These are the activations of a small neural network, seen along a few directions. Each row is one input.
In each table, some parts of the input vary, and every possible input appears once, in random order.
A made-up example of a description, with smaller parts first: one of 3 separate values, together with either a single point or one of 9 places around a ring or (one of 4 places along a line, together with one of 5 places around a ring).
Shared parts are said once, and a part with two or three values counts as separate values.
(in the rows, 128 means zero)

Other details of the inputs vary at random and push rows far along two fixed directions, the same in every table; ignore that.

Table:
x1: [152 118 149 116 151 113  79 122 125  89  96 138]
x2: [141 169 122  95 121 104 173  59 123 219 147 123]
x3: [123 113 142 163 128 131  97 155 141  80 138 142]
x4: [139 124 141 147 118 143 102 137 138 122 138 103]
x5: [119 158 140 114 127  98 180  81  92 237 141 109]
x6: [125 110 156 155 128 138  91 161 124 109 120 102]
x7: [134 122 130 149 132 134 103 141 160  80 134 141]
x8: [156 116 150 142 125 108  77 142 115  97 118 141]
x9: [141 117 125 129 124  95 123 100 146 111 135 120]
x10: [155 112 140 141 129 154  82 152 156  75 124 115]
x11: [131  99 133 127 148 103  94 122 144  68 106 127]
x12: [118 175 112 119 105 114 191  65 106 216 156  94]
x13: [ 82 121 100 116 124 183 180 204 117 152 139 189]
x14: [136 117 144 151 123  75 113  87 131 124 142  97]
x15: [ 98 129  76  97 142 192 179 177 142 137 123 196]
x16: [114 138  82  83 130 181 171 163 117 125 109 171]
x17: [140 135 143 139 149 120  96  88 150 129 118  75]
x18: [ 99 125  93 103 109 183 172 208  87 132 116 177]
x19: [115 120 160 151 133  65 129  80 115 152 137  79]
x20: [143 142 121 124 114 127 127 116 131 107 124 119]
Description of these inputs: one of 4 places along a line, together with one of 5 separate values.
Q: The inputs of x3 and x4 match in every part but the choice among 5 separate values. If x13 is changed in the same way as x3 into x4, which row does it become?
A: x6
Q: Change only the place on the line of 4 in x16. List by row number the other rows that result.
A: x12, x18, x20
Q: Change only the choice among 5 separate values in x16. List by row number the other rows that result.
A: x1, x11, x15, x17
Q: Change only the place on the line of 4 in x9. List by row number the other rows that result.
A: x11, x14, x19

Table:
x21: [165  97 168 174 128  94  29 139 144  26 120  97]
x22: [103 131 114 108 131 129 170 127 112 175 131 139]
x23: [144 115 119 130 118 148 116 164 133 106 133 151]
x24: [129  87 121 140 131 177  83 243 141  17 112 207]
x25: [125 122  99  97 111 158 157 171 109 143 124 167]
x26: [131 147 136 120 120  98 155  80 116 187 134  91]
x27: [136 138 171 148 134  81  96  76 126 144 123  71]
x28: [119 135  81  89 107 190 189 175 123 178 149 187]
x29: [118 117 100 122 116 163 154 174 133 121 133 178]
x30: [101 122  80  82 119 165 202 176 104 174 131 186]
x31: [123 108 112 115 125 173 128 186 132 116 128 156]
x32: [129 106  81  91 108 190 140 237 107  93 116 212]
x33: [130 129 149 156 128 101 109 107 144 111 138 115]
x34: [104 151  89  96 119 178 206 126 123 237 155 145]
x35: [109 148 134 143 138 110 159  83 139 184 144  92]
x36: [132 106 173 166 150  91  57 119 125  79 111 102]
x37: [143 157 168 143 130  77 116  60 123 165 140  82]
x38: [ 86 149  86 103 123 171 213 127 128 225 152 152]
x39: [124 174 147 139 126 101 153  58 122 187 149  83]
x40: [107 138 124 119 141 123 164 118 114 182 131 127]
x41: [147 126 103  91 153 126 130  95 147 103 109 156]
x42: [117 104 117 131 133 192  94 225 120  60 102 176]
x43: [141 103 177 173 137 104  40 137 132  29 103  86]
x44: [125 118 124 128 126 109 123 139 114 113 126 142]
x45: [138 134 166 144 131  83 102  78 123 141 124  73]
x46: [105 166 128 126 125 118 176  66 119 211 142  80]
x47: [122  92 109 114 125 151 115 206 112  70 111 186]
x48: [136  98 150 142 138 128  75 187 123  44 109 171]
x49: [137  89 173 179 139  96  41 141 152  25 109  98]
x50: [114 143 125 134 119 101 162  75 135 174 151  97]
x51: [102 126  65  75 113 186 216 192 102 181 134 220]
x52: [147 146 176 176 131  65  81  54 130 112 130  56]
x53: [122 116  74  87 113 222 170 239 123 128 137 229]
x54: [142 147 157 138 124  90 122  76 119 161 136  97]
x55: [125 138 109 110 116 139 176 111 127 191 150 119]
x56: [130 121 129 131 124 135 126 130 133 134 136 114]
x57: [152 136 162 152 125  79  98  79 122 132 128  88]
x58: [129 125 153 157 140 126  87 139 126  87 112 103]
x59: [141  86 112 124 116 174  94 221 130  46 118 176]
x60: [128 163 150 146 124  96 132  69 124 160 140  85]
x61: [129  89 156 166 139 121  57 167 146  32 110 122]
x62: [124 151 146 131 133 112 140  78 118 198 134  93]
x63: [128 130 122 134 116 134 117 150 120  96 123 128]
x64: [119 152 122 126 114 120 158  94 117 164 139  98]
x65: [180 102 133 125 151 127  45 132 177  12  95 134]
x66: [112 164 126 115 124  92 193  52 111 232 155 111]
x67: [111 150 102  96 126 162 194 143 110 211 133 147]
x68: [145 127  64  56 137 191 163 160 139 119 106 206]
x69: [141 117 165 165 133  96  66 118 128  63 112  82]
x70: [130 129 163 166 132  69 107  64 145 124 136  65]
x71: [148 144 110  99 144 137 120  89 157  93 107 126]
x72: [133 109 171 158 144  75  77 103 124  89 117  89]
x73: [133 155  95  88 142 122 175  51 169 164 133 124]
x74: [118 153 129 141 119  85 157  59 138 180 155  86]
x75: [131 114 124 133 134 159 116 174 133 111 125 140]
Q: The inputs of x69 and x26 match in every part but one. If x60 is changed in the same way as x69 into x26, which row does it become?
A: x54
Q: The inputs of x55 and x70 match in every part but one. If x53 is changed in the same way as x55 into x70, which row does it become?
A: x24
Q: What do these inputs look like to the network?
A: one of 5 separate values, together with either a single point or one of 10 places along a line
Q: Change only the choice among 5 separate values in x38. List by row number the other rows that result.
A: x34, x36, x42, x62
Q: Start at x48 and move only the place on the line of 10, one step at a time. The first step leads to x66. Which rows follow, in order?
A: x51, x44, x47, x30, x72, x22, x40, x36
